Each row below holds a small network's activations on one input, seen along a few directions.
In each table, some parts of the input vary, and every possible input appears once, in random order.
A made-up example of a description, with smaller parts first: values(2) and (point or ring(11) or (line(4) and ring(5))).
Shared parts are said once, and a part with two or three values counts as separate values.
In the rows, zero is written as 128.

Other details of the inputs shift rows strongly along three fixed directions, in all tables alike. That doesn't count.

A family of inputs:
R1: [126  94 143 111 146  91  71 104 168 101 135  65]
R2: [167 157 125 133 101 162 123 190  98 148 103 158]
R3: [105  97 144  91 104  95  87 102 151 113 133  93]
R4: [128  86 151 113 112 118  76 125 157 126 119  99]
R5: [195 170  85 113  75 141  29 132 142 168 101 109]
R6: [175 139 210 174  67 120 158 164 100  83 167  92]
R7: [ 91  77 100 128 174  90 104  72 148 131 130 110]
R8: [ 94  87 164 144 138 126 175 145 117  94 152 138]
R9: [125 105 144 118 122 113 110 105 161 119 164  81]
R10: [124 102  59 121 181 131 103  82 145 170  99 133]
R11: [139 149 166 165 111 144 189 177  96 116 130 170]
R12: [134 143 135 154 168 153 213 162  97 133 146 151]
R13: [175 184  81 112 112 174 124 132 111 162 101 161]
R14: [158 138 135 126 115 163 128 178 112 145 112 143]
R15: [152 166  88 108 129 159  90 121  96 166  86 144]
R16: [122 143  78 118 144 163 165  94 124 136 117 160]
R17: [ 91 101 145 112 131 107 118  95 161 121 125 136]
R18: [ 87 103 114 101 137  96  83 102 176 141 132 133]
R19: [166 140 144 111  80 136  72 146 120 137  86 134]
R20: [133 144  62 111 134 148  76 132 159 181  92 165]
R21: [ 87 108 102 126 157 149 184 130 111 122 126 179]
R22: [150 129 140 126  87 128 108 163 119 125 124 110]
R23: [118 158 131 160 172 153 215 161  87 124 132 130]
R24: [113  95 124 122 141  73  85  81 138 127 124 104]
R25: [121 133 112 135 169 133 185 106  94 132 111 162]
R26: [130  98 160 116  98 112 106 139 145 117 139  81]
R27: [160 174 200 160  83  95 116 177  84 102 126  79]
R28: [ 97 134 147 150 150 126 210 128 123 107 179 156]
R29: [126 111 140 115 119 102  61  95 189 136 153  83]
R30: [102 125 132 123 181 123 192 114 113  86 139 142]
R31: [153 123 163 143 105 133 112 152 146 133 118 121]
R32: [118 110 125  99 121  69  39  93 164 139 127  86]
R33: [128  93 180 142 101 123 161 148 122  95 148  94]
R34: [129 141  54 116 163 132  93 114 142 172 103 148]
R35: [184 163 118 141  70 159 123 178  86 138  89 148]
R36: [ 69  83 124 136 165 114 161 105 159 115 148 148]
R37: [140 144 116 119 113 149 125 166 107 145 108 164]
R38: [100 126  69 140 166 153 155  94 152 142 137 167]
R39: [134 119 192 143  82  84  91 112 154  97 158  88]
R40: [110 130  90 135 163 150 139 124  98 145 129 141]
R41: [145 121 182 141  77  99 114 122 128  93 157  86]
R42: [125 159 141 139 141 153 200 132 115 124 151 164]
R43: [189 190  88 129  99 164  69 158  78 177  77 144]
R44: [124 103 186 129 116 106 110 141 160 119 150  99]
R45: [100 126 149 102 130  73  69  85 146 117 120  68]
R46: [103 116  66  97 141 151 138  98 133 140  94 160]
R47: [194 186  53 109 118 146  46 142 120 156  60 146]
R48: [ 94  95 122 117 165 123 115  98 138 133 142  94]
R49: [ 82 120 120 116 185 116 189  99 122 123 145 153]
R50: [166 140 167 151  95 133 111 135 146 123 137 105]
R51: [ 81 119  72  87 169 135 117  88 168 163 110 172]
R52: [114 147  81 122 152 162 161  89 141 144 117 175]
R53: [108 115 192 148 118 103 199 134 114  79 200 108]
R54: [175 152 171 136  55 125 114 188  94 118 123 112]
R55: [113 127 190 154 123  79 121 140 115  93 151  63]
R56: [116 145 146 165 148 147 213 150 115 114 177 159]
R57: [193 163 137 159  69 167 142 197  79 131  99 142]
R58: [ 89  93 114 126 183  98 142 105 145  87 153 111]
R59: [140 136 126 157 139 171 212 138 105 115 151 143]
R60: [ 71 104  86  86 170 139 142  99 144 139 120 167]
Each input here is: line(4) and (values(5) or (values(2) and ring(5))).
Changing only the line(4) part turns R34 into R49. The same change can be made to R38. Which row results?
Answer: R52
Changing only the line(4) part turns R21 into R8. The same change can be made to R28. Which row results?
Answer: R56
A walk changes only the line(4) part. It starts at R31 and steps to R36. List the rest of the walk in order.
Answer: R11, R17
Which other rows does R60 become when the line(4) part takes its other values? List them by row number.
Answer: R2, R14, R37
Which other rows does R24 become when the values(5) part takes its other values? List them by row number.
Answer: R27, R32, R43, R47

A family of inputs:
R61: [161 124  80 109  98 160  73 137 134 156  93 105]
R62: [142 161 128 129 105 140 131 144 132 146 113 169]
R63: [ 98 142  66 137 182 164 207 159  53 142  92 213]
R64: [ 49  83 173 114 195  86 184 113 137  93 155 121]
R65: [ 84 101 105  86 179 124 123 108 121 131  92 149]
R66: [ 98  95  88 104 138 155 127 139 138 138 114 141]
R67: [125 105 111 106 120 117  42 109 176 151 136  68]
R68: [132 122 190 148  95 116 174 118 114  89 150 128]
R69: [ 87 107  80 113 205 153 201  92 100 126 104 164]
R70: [135 139  36 140 182 187 173 122 130 160 123 171]
R71: [120 154 172 120 104 101 141 118 127 109 176 107]
R72: [159 180 153 171 119 135 174 214  51 135 106 163]
R73: [188 152  81 127  99 136  31  99 170 165  93 114]
R74: [ 98  85  89 101 135 126  77  90 179 145 102 156]
R75: [ 85 121 188 110 111  86 150 119 140  94 174 117]
R76: [187 166 222 160 110 100 137 159  87  80 138  64]
R77: [ 71 106 155 140 162 104 182  83 160 103 186 132]
R78: [143 102 153 133 119 108  72 123 169 137 157  81]
R79: [136 111 171 152 113 129 152 153 124  97 169  72]
R80: [174 173  83 149 121 167 150 165  47 150  72 166]
R81: [191 172 155 118 103 100   7 131 144 157  91  65]
R82: [ 96 131  74  88 138 106  89  53 169 130 142 111]
R83: [163 116 132 120  87 143  73 167 134 142 102 127]
R84: [105 102 128 136 149 137 164 152 144 133 152 147]
R85: [139 151 158 120  86 129 159 132  97 103 142 130]
R86: [164 122 139 141  90 139 114 128 131 126 111 126]
R87: [160  96 183 151  88 130 144 160 112  99 149  97]
R88: [ 93 106 163 121 118 116 156 110 139  99 142 151]
R89: [151 153 118 131 110 124 104  95 146 128 127 124]
R90: [128 111 205 155 102 104 144 158 146 108 155 123]
R91: [137 170 143 119  97 151 171 161  89 118 127 172]
R92: [146 168  68 140 160 127  93 131 106 170  99 136]
R93: [159 157 101 131 110 184 137 195 110 164 101 153]
R94: [ 88  90 113 132 168 110 118  70 189 138 159 122]
R95: [ 89 109  76 126 182  86 106  71 135 118 137  96]
What do these inputs look like to the network?
Answer: ring(5) and (values(2) or line(5))
Changing only the ring(5) part turns R79 into R93. The same change can be made to R89. Which row results?
Answer: R62
Which other rows does R94 become when the line(5) part takes its other values? List them by row number.
Answer: R67, R71, R77, R78
Which other rows does R63 become when the values(2) part takes its other values? List them by row number.
Answer: R65
